Each row below holds a small network's activations on one input, seen along a few directions.
In each table, some parts of the input vary, and every possible input appears once, in random order.
A made-up example of a description, with smaller parts first: ring(5) and (point or line(11) or (values(3) and line(6))).
Shared parts are said once, and a part with two or three values counts as separate values.

Other details of the inputs vary at random and push rows far along two fixed directions, the same in every table; ignore that.

Table:
row 1: [-18  -1 -32  24 -24 -26   6  10  -8  -3  14  23]
row 2: [ 34  -9  21  -3 -17  20 -47 -26  18  52  22 -33]
row 3: [ 12  29  32  30  41  -3  96  18  -6 -71 -30  -1]
row 4: [ 10  -8   9 -35 -24  29 -55 -15  13  23  13 -53]
row 5: [-27  16 -47   4 -12 -24   8   7  -3   1   5  15]
row 6: [ 12  13  46  33  58  -7  93  24 -26 -60 -29  22]
row 7: [-17   6 -33  -2 -30 -25   6   6  -3  -8   3  30]
row 8: [-15  -6 -30  -8 -14 -32   1   5  -6  -8   8  38]
row 9: [-26  15 -50   2 -12 -20   6   2   7 -10   5  17]
row 10: [ 21   9  85  -7  53  71  30   4  -7 -13 -36 -48]
row 11: [ 21  -1  12 -17  -8  29 -45 -30  17  58   9 -27]
row 12: [-13  11 -44  -9 -28 -28   8   1  12 -22   6  17]
row 13: [ -4 -36  18 -18   9  35 -72  -8   1  43   6 -23]
row 14: [ 10 -37  25 -28  -7  27 -73 -12   6  30   5 -25]
row 15: [-28  -5 -36   2   2 -24   1   7 -10   5   7  38]
row 16: [-12 -22 -25  26  -3 -35  -8  14 -13  -1   8  37]
row 17: [-16   7 -39  19 -22 -34   9   8  -5  -7  16   8]
row 18: [ 58  21  91 -13  35  47  37 -16  11  -6 -33 -35]
Each input here is: values(3) and (point or line(5)).
Q: The inputs of row 8 and row 15 match in every part but the values(3) part. If row 12 is changed in the same way as row 8 into row 15, which row does it become?
A: row 9
Q: Which other rows does row 5 become when the values(3) part takes its other values? List them by row number.
A: row 4, row 17

Table:
row 19: [-15   9  35  15  51  12  74  34 -25 -77 -36   0]
row 20: [ 13  -4  31 -23   4  44 -29 -11   8   8   2 -54]
row 21: [ -1 -11  25 -23   5  48 -35  -3   6  -4   5 -62]
row 22: [-10  15  31  11  46   9  74  28 -20 -71 -33  -3]
row 23: [ 13 -31  50  -6  28  40 -39   0  -7  21  -5 -26]
row 24: [-27  37 -83  17 -41 -69  47   7   4 -24   8  51]
row 25: [  2 -22  34 -23  13  46 -42  -2  -2   7   1 -50]
row 26: [ 23  25  44  21  44  -1  80  10 -11 -33 -34  22]
row 27: [-16  15 -62  31 -20 -73  42   7  -8  -3   5  84]
row 28: [ -2 -23  30 -23  10  48 -44   0   0   3   3 -56]
row 29: [-28  -7 -85 -18 -71 -31 -72 -15  18  38  45   1]
row 30: [-10  -1 -71 -13 -72 -30 -68 -26  23  61  43  11]
row 31: [  9  -5  26 -24  -1  47 -32  -9  11   5   5 -62]
row 32: [ 11  19  41  21  51   2  76  16 -16 -42 -37  21]
row 33: [ 13  10  16 -29 -21  45 -34 -19  25   9  12 -77]
row 34: [ 14 -16  39 -17  13  41 -34 -10   6  17  -1 -39]
row 35: [ -6 -27  37 -18  18  50 -39   7  -6  -7  -2 -52]
row 36: [-19 -34 -52   0 -37 -30 -72  -9   0  54  35  30]
row 37: [ 17 -32  54  -2  29  40 -37  -4  -8  23  -5 -24]
row 38: [-38   1 -66  24 -11 -67  32  21 -16 -21   2  77]
row 39: [-27  18 -68  21 -22 -68  43  11  -5 -18   4  72]
row 40: [-24  -1 -55  37  -6 -76  37  17 -18  -5   3  91]
row 41: [ 26  -3  36 -23  -3  40 -34 -20  17  22   3 -48]
row 42: [-28 -31 -56  -7 -38 -25 -74  -6   0  47  34  23]
row 43: [-45 -36 -67 -12 -43 -21 -80   5  -3  28  36  11]
row 44: [ 36 -12  50 -10   9  35 -31 -22   8  40   4 -29]
row 45: [  1   4  44  25  58   3  67  25 -26 -46 -38  27]
row 46: [-23 -11 -79 -19 -70 -28 -77 -17  21  47  45   4]
row 47: [-41  29 -92  14 -42 -68  38  14   2 -36  14  46]
row 48: [ -1  32  24   9  33   7  82  19  -9 -67 -29  -7]
row 49: [ 41  -5  47 -11   2  31 -28 -24  14  38   4 -31]
row 50: [ -6   3  38  19  53   6  65  29 -25 -56 -37  17]
row 51: [ 20 -33  56  -1  29  37 -38  -5  -7  28  -3 -23]
row 52: [ 17  17  46  24  53   0  76  16 -15 -37 -37  24]
row 53: [ 16  -7  34 -22   4  45 -33 -13  10  17   2 -49]
row 54: [ -6  31 -69  29 -37 -77  49   0   2   2   7  79]
row 55: [-21   7 -58  34 -10 -70  38  13 -12  -7   2  83]
row 56: [ 30 -19  52  -6  19  36 -33 -15   4  35   1 -28]
row 57: [  0  10  36  15  50   5  70  24 -20 -52 -36  14]
row 58: [-14 -10 -66 -12 -61 -30 -69 -20  17  53  40  15]
row 59: [ 14   2  24 -25  -7  44 -30 -13  16   3   5 -66]
row 60: [-26   2 -91 -19 -83 -27 -70 -19  27  39  49 -13]
row 61: [-18  -2 -81 -19 -78 -28 -73 -22  27  53  46  -1]
row 62: [ 38   5  38 -18  -8  36 -28 -25  19  39   4 -41]
row 63: [  4 -12  30 -21   9  48 -32  -3   5  -2   1 -58]
row 64: [  5  19  35  16  47   5  77  20 -14 -53 -37  11]
row 65: [ 26  43  38  13  28   1  91   3   2 -43 -35   4]
row 66: [ 34  -3  43 -16   2  36 -29 -20  14  30   1 -37]
row 67: [-29   1 -57  31  -4 -70  37  21 -19 -13   0  85]
row 68: [ 34  31  48  23  40  -4  88   5  -7 -35 -36  22]
row 69: [-44  -6 -65  27  -8 -66  28  26 -20 -25   1  80]
row 70: [ 23  -7  43 -16  10  41 -28 -16   7  25   0 -37]
row 71: [  1  22  32  14  46   5  78  22 -16 -60 -36   5]
row 72: [ 44   3  40 -14 -11  30 -29 -30  20  48   8 -35]
Q: What is each input in this table made of?
A: line(6) and line(9)
Q: The inputs of row 60 and row 28 match in every part but the line(6) part. If row 61 is changed in the same way as row 60 into row 28, which row does it become?
A: row 57
Q: The inputs of row 19 and row 47 match in every part but the line(6) part. If row 43 is changed in the same way as row 19 into row 47, which row does it become?
A: row 29
Q: A walk changes only the line(9) part. It starts at row 21 and steps to row 63. List the rest of the walk in order.
A: row 71, row 64, row 34, row 32, row 52, row 55, row 56
Q: Which other rows does row 62 become when the line(6) part takes its other values? List them by row number.
A: row 23, row 26, row 52, row 66, row 67
Q: Which other rows does row 39 become when the line(6) part takes its other values? List them by row number.
A: row 34, row 38, row 41, row 65, row 69
